Each row has a name. After each piece below comes the name of the row it's from, unless a question asks for something else. Each question is about the rows just above it. Places in a row count from 1.

j_510: [142 115 133 122  91]
j_757: [103 108 127 113 159]
j_856: [149  23 141 134 126]
j_883: [117 130 139 128 146]
j_916: [115 128 122 133 150]
j_929: [153 118 136 107 111]
j_873: [153 118 136 131  71]
j_968: [138  61 151 121  83]
j_841: [153 114 136 131  71]
j_309: [164  66 147 144  55]
The next entry after [130 139 128]:
[146]
The next entry after [122 133]:
[150]
One entry of j_968 was changed: [138  62 151 121  83]. Where, and from what?
2, [61]
What is the next entry after [ 23 141 134]?
[126]
What is the next entry after [115 133 122]?
[91]

j_757: [ 76 169 116  57  60]
j_180: [154 108 134 164 162]
j_873: [170 122 115 126 136]
j_929: [213  73 137 215 217]
j_309: [ 10 154 158 117  92]
j_883: [ 42 183 119  41  39]
j_968: [153 150  99  71  88]
j_421: [212 116 101 123 143]
j_916: [170 114 115 126 136]
Changed j_309: [ 10 154 158 118  92]. Place and old value:
4, [117]
Which row holds [170 114 115 126 136]?
j_916

j_510: [154 159 128 110 143 118 134  98  76 159 132 125 164 121  95 100 146  71]
j_916: [146 163 123 133 147 137 145 101 138 126 167  84 169 129 106 118 147  62]
j_421: [148 151 127 115 147 120 134 104  82 156 131 126 159 128 104 107 144  81]
j_841: [148 165 127 127 155 134 147 102  71 175 131 127 181 133 107 108 146  63]
j_968: [152 159 130 130 134 141 140 109  84 167 138 126 170 109 108  92 148  70]
j_757: [130 126 180 106 132 129 166  93  73 138 100  79 125 145 127  44 142  34]
j_929: [154 162 131 130 132 143 141 107  83 166 139 127 171 107 106  90 149  64]
j_309: [147 164 123 134  95 159 134 164 121 118  76 125  98 143 132 117 147  61]
What is the next entry after [ 84 167 138 126]?
[170]
Which row holds [130 126 180 106 132 129 166  93  73 138 100  79 125 145 127  44 142  34]?
j_757
which: [154 162 131 130 132 143 141 107  83 166 139 127 171 107 106  90 149  64]
j_929
Give the next entry after [ 93  73 138 100  79 125 145].
[127]
Which row holds [ 95 121 164 125 132 159  76  98 134 118 143] read backwards?
j_510
Give the next entry after [ 73 138 100  79 125 145 127].
[44]

j_180: [ 21 112 105 128]
j_929: [ 97 122  72 103]
j_883: [ 43 139  81 150]
j_916: [ 41 136 107  83]
j_309: [ 70 134 113 120]
j_757: [ 37 108  88  72]
j_841: [ 59  99 122 129]
j_421: [ 11 135 111 111]
j_873: [ 70  88 136  94]
j_856: [ 36 122 120  57]
The row with [ 97 122  72 103] is
j_929
which: [ 70 134 113 120]
j_309
One entry of j_757 was changed: [ 37 109  88  72]. Where, and from what?
2, [108]
Which row holds [ 21 112 105 128]?
j_180
Which row holds this, read backwards? [105 112]
j_180
[122  99] is which row, read backwards?
j_841

